Each row below holds a small network's activations on one record, seen along a few directions.
Each row is followed by the record's values for the fields LAV, KINU, TUP, RUPA, TUS, GELU, VOL, SIMAG.
Not every record has every field; a missing one is left out.
Other fields move the rows too, some of them a lot.
In the rows, 500 means zero.
Random noise pushes rows far along 6 fixed directions. That doesn't count. These rows show it; they differ only by the noise:
[479 648 697 514 598 789 369 648 499 183 600 406 318 407 631 549 233 413]
[500 408 467 545 380 686 450 520 519 546 396 520 492 423 331 474 501 522]
[519 553 718 445 606 420 367 617 543 172 719 569 482 407 556 526 503 453]
[273 583 360 642 163 822 370 402 651 753 716 486 385 430 393 345 460 232]
[406 591 582 517 430 671 407 511 566 441 701 471 400 390 555 419 432 387]
[737 388 349 305 654 405 308 545 671 319 618 524 621 510 685 555 447 518]
[428 437 541 550 328 593 334 546 581 422 662 662 445 357 311 478 564 404]
[686 466 375 352 677 138 462 464 644 506 539 453 809 664 621 480 643 513]

[694 374 404 514 661 468 590 518 414 588  77 313 646 629 347 530 543 613]	LAV=doref, KINU=nama, TUP=kesap, RUPA=beber, TUS=fabo
[473 353 520 512 361 584 559 499 399 544 345 670 445 412 239 527 545 657]	GELU=ruba, VOL=tolu, SIMAG=turu
[471 440 633 484 398 593 472 502 482 458 544 593 365 331 425 463 564 534]	LAV=kod, KINU=saze, TUP=kesap, RUPA=tufes, TUS=fabo
[446 586 411 460 454 234 369 389 631 539 863 528 490 541 511 329 676 243]	GELU=nagag, VOL=duki, SIMAG=turu
[484 533 531 475 582 457 561 448 446 518 432 441 485 496 506 435 502 551]	GELU=nagag, VOL=tolu, SIMAG=turu
[537 488 311 507 448 331 506 411 473 716 365 588 638 711 325 528 611 454]	GELU=fusef, VOL=tolu, SIMAG=dekat
[426 636 413 529 505 752 617 424 378 713 294 331 385 608 466 421 338 472]	GELU=fusef, VOL=tolu, SIMAG=turu
[466 478 475 495 409 665 522 463 415 562 472 576 311 413 322 449 491 508]	GELU=fusef, VOL=tolu, SIMAG=kevak
[539 603 597 511 664 329 484 592 408 371 362 543 496 686 335 627 487 406]	GELU=gok, VOL=tolu, SIMAG=kevak
[392 631 470 530 447 245 613 388 489 718 563 550 631 646 441 435 696 453]	GELU=fusef, VOL=tolu, SIMAG=dekat
[738 411 122 402 567 618 391 512 609 542 316 411 527 634 556 541 289 453]	GELU=rige, VOL=duki, SIMAG=turu
[482 472 466 641 416 532 476 469 593 565 463 322 574 498 478 452 567 479]	LAV=doref, KINU=nama, TUP=kesap, RUPA=beber, TUS=fabo
[401 741 792 442 655 521 457 588 437 212 804 549 228 390 646 490 389 398]	GELU=gok, VOL=tolu, SIMAG=kevak
[392 550 597 449 440 571 600 427 433 603 557 524 408 397 616 409 485 598]	GELU=gok, VOL=tolu, SIMAG=dekat
[423 386 631 593 435 589 528 606 375 443 316 663 495 446 251 612 531 585]	LAV=doref, KINU=nama, TUP=kesap, RUPA=beber, TUS=fabo
[400 650 512 560 503 189 390 527 647 407 801 661 639 712 631 648 489 306]	GELU=nagag, VOL=tolu, SIMAG=dekat
[588 386 403 492 421 638 447 518 552 569 365 492 483 468 422 526 480 540]	LAV=doref, KINU=nama, TUP=kesap, RUPA=tufes, TUS=fabo
[654 373 466 423 609 349 575 466 538 500 465 469 689 512 628 485 596 665]	LAV=doref, KINU=nama, TUP=kesap, RUPA=beber, TUS=libo
[674 310 370 394 514 389 543 403 535 640 358 368 599 389 449 333 714 622]	LAV=doref, KINU=nama, TUP=kesap, RUPA=beber, TUS=fabo
[483 448 428 498 497 415 494 519 464 562 412 634 585 651 374 597 545 453]	LAV=kod, KINU=saze, TUP=kesap, RUPA=tufes, TUS=libo
[464 573 228 488 365 639 365 408 583 677 615 526 437 643 549 510 349 310]	GELU=fusef, VOL=tolu, SIMAG=dekat
[670 396 387 388 587 576 337 572 609 354 511 513 510 484 550 550 418 514]	LAV=doref, KINU=div, TUP=kesap, RUPA=beber, TUS=fabo
[475 508 441 597 451 645 655 449 373 719 124 346 486 580 307 494 447 592]	GELU=nagag, VOL=tolu, SIMAG=kevak
[612 595 291 334 698 393 436 440 565 513 613 450 552 662 812 528 370 436]	GELU=fusef, VOL=tolu, SIMAG=dekat
[556 390 282 430 406 498 364 496 605 508 639 665 507 531 575 553 442 468]	GELU=ruba, VOL=duki, SIMAG=dekat
[425 507 639 543 469 483 542 523 429 424 537 594 508 448 400 538 585 534]	LAV=doref, KINU=nama, TUP=kesap, RUPA=beber, TUS=fabo
[408 508 866 532 440 667 574 540 398 377 508 475 330 205 481 416 537 641]	LAV=doref, KINU=nama, TUP=kesap, RUPA=beber, TUS=fabo
[351 631 730 498 521 484 519 520 513 350 732 494 417 429 739 477 485 465]	LAV=kod, KINU=saze, TUP=kesap, RUPA=tufes, TUS=fabo
[424 487 538 658 407 651 392 666 437 320 398 666 361 552 161 661 387 391]	GELU=ruba, VOL=duki, SIMAG=turu
[543 489 630 566 581 693 328 646 446 211 483 457 334 380 379 569 389 408]	LAV=doref, KINU=nama, TUP=kesap, RUPA=beber, TUS=fabo
[630 399 450 439 539 412 440 577 403 416 346 611 464 581 254 582 534 503]	GELU=fusef, VOL=duki, SIMAG=kevak
[434 538 572 528 493 553 450 540 466 409 593 530 347 453 458 462 427 408]	GELU=nagag, VOL=duki, SIMAG=kevak
[573 511 493 443 574 561 424 600 430 325 465 607 427 552 527 667 344 529]	GELU=fusef, VOL=tolu, SIMAG=dekat
[631 387 618 477 560 337 412 615 503 279 460 500 538 356 325 496 663 532]	LAV=doref, KINU=div, TUP=kesap, RUPA=beber, TUS=fabo
[449 482 802 518 548 463 623 505 350 442 499 446 431 286 410 360 677 608]	LAV=doref, KINU=nama, TUP=kesap, RUPA=beber, TUS=fabo
[597 534 645 364 712 308 562 523 408 320 500 439 491 519 609 463 510 568]	GELU=ruba, VOL=duki, SIMAG=turu
[454 327 376 494 314 640 274 578 597 437 689 754 414 373 345 580 484 392]	LAV=doref, KINU=div, TUP=gipeb, RUPA=tufes, TUS=fabo
[470 478 734 452 480 571 664 461 451 529 502 430 445 270 644 373 568 713]	LAV=doref, KINU=nama, TUP=kesap, RUPA=beber, TUS=fabo
[625 272 219 257 423 441 472 368 646 624 647 639 572 380 645 436 590 596]	LAV=doref, KINU=nama, TUP=gipeb, RUPA=tufes, TUS=libo
[429 612 359 540 453 447 359 486 629 522 673 588 467 651 469 580 406 227]	GELU=rige, VOL=tolu, SIMAG=kevak
[682 357 358 370 604 462 452 559 544 372 373 570 566 540 498 626 462 573]	LAV=doref, KINU=nama, TUP=kesap, RUPA=tufes, TUS=fabo
[395 526 432 448 406 744 530 387 562 622 696 485 353 345 817 407 346 573]	GELU=nagag, VOL=tolu, SIMAG=dekat
[426 501 591 563 435 391 493 458 550 489 689 529 558 427 452 400 673 454]	LAV=doref, KINU=nama, TUP=kesap, RUPA=beber, TUS=libo
[653 535 666 507 743 210 614 555 448 408 318 295 753 603 549 568 621 659]	LAV=doref, KINU=div, TUP=kesap, RUPA=beber, TUS=fabo
[617 427 599 410 621 164 613 520 352 430 412 615 602 509 373 460 757 634]	GELU=fusef, VOL=duki, SIMAG=sokos

Here are new rows. What are their fields?
[442 730 520 561 549 609 605 441 361 618 337 243 403 638 463 346 454 382]	GELU=fusef, VOL=duki, SIMAG=turu
[410 502 702 530 461 596 532 534 367 408 485 518 303 370 407 433 469 516]	GELU=nagag, VOL=duki, SIMAG=kevak
[476 666 443 497 614 355 574 455 542 581 528 373 639 720 773 558 378 474]	GELU=nagag, VOL=tolu, SIMAG=dekat
[640 357 458 468 540 604 439 623 411 318 270 674 430 498 239 671 389 562]	GELU=fusef, VOL=tolu, SIMAG=turu
[689 262 248 427 419 924 451 457 584 639 377 331 432 280 676 477 324 721]	LAV=doref, KINU=div, TUP=kesap, RUPA=beber, TUS=fabo
[486 720 704 569 705 563 703 532 216 490 155 282 390 639 383 490 419 518]	GELU=fusef, VOL=tolu, SIMAG=kevak
[506 508 269 548 436 473 213 602 595 407 583 717 503 666 312 717 400 259]	GELU=fusef, VOL=tolu, SIMAG=dekat
[507 647 711 342 705 431 525 499 508 304 745 417 465 464 821 428 443 493]	LAV=doref, KINU=nama, TUP=kesap, RUPA=beber, TUS=fabo
[495 405 606 616 458 366 525 615 391 440 266 790 562 576 139 683 635 598]	GELU=gok, VOL=tolu, SIMAG=dekat
[329 513 354 655 247 537 514 349 528 879 462 492 496 532 247 375 614 362]	GELU=nagag, VOL=tolu, SIMAG=kevak
[517 301 744 333 522 293 697 495 377 393 571 725 527 197 596 442 701 900]	GELU=nagag, VOL=tolu, SIMAG=dekat
[448 616 555 509 557 381 383 540 495 411 654 611 406 574 404 523 518 287]	GELU=gok, VOL=tolu, SIMAG=kevak
[263 443 724 526 243 485 543 448 523 533 799 644 415 208 488 346 718 549]	LAV=doref, KINU=nama, TUP=kesap, RUPA=tufes, TUS=fabo
[558 287 398 449 379 728 543 454 520 645 326 381 503 309 541 397 514 725]	LAV=doref, KINU=div, TUP=kesap, RUPA=beber, TUS=fabo
[381 731 534 576 501 368 687 406 356 739 404 352 499 706 369 357 593 336]	GELU=fusef, VOL=duki, SIMAG=kevak
[476 359 659 422 414 861 660 489 318 520 344 524 213 161 471 404 397 793]	GELU=rige, VOL=tolu, SIMAG=kevak
[467 558 472 429 490 534 437 486 522 435 730 665 403 464 660 541 397 435]	GELU=fusef, VOL=tolu, SIMAG=dekat
[610 530 456 395 653 409 490 490 552 466 487 434 611 614 630 498 481 499]	LAV=doref, KINU=nama, TUP=kesap, RUPA=beber, TUS=fabo
[683 525 537 344 715 398 634 517 349 409 303 383 539 533 566 448 502 649]	GELU=fusef, VOL=duki, SIMAG=turu
[587 235 394 477 359 544 519 437 522 623 444 587 571 368 371 431 652 654]	LAV=doref, KINU=nama, TUP=kesap, RUPA=beber, TUS=libo
[472 612 792 323 663 258 555 467 425 305 819 571 377 333 656 365 624 551]	GELU=fusef, VOL=tolu, SIMAG=kevak
[567 561 567 363 652 630 549 533 456 345 478 381 399 436 715 501 346 566]	LAV=doref, KINU=nama, TUP=kesap, RUPA=tufes, TUS=fabo
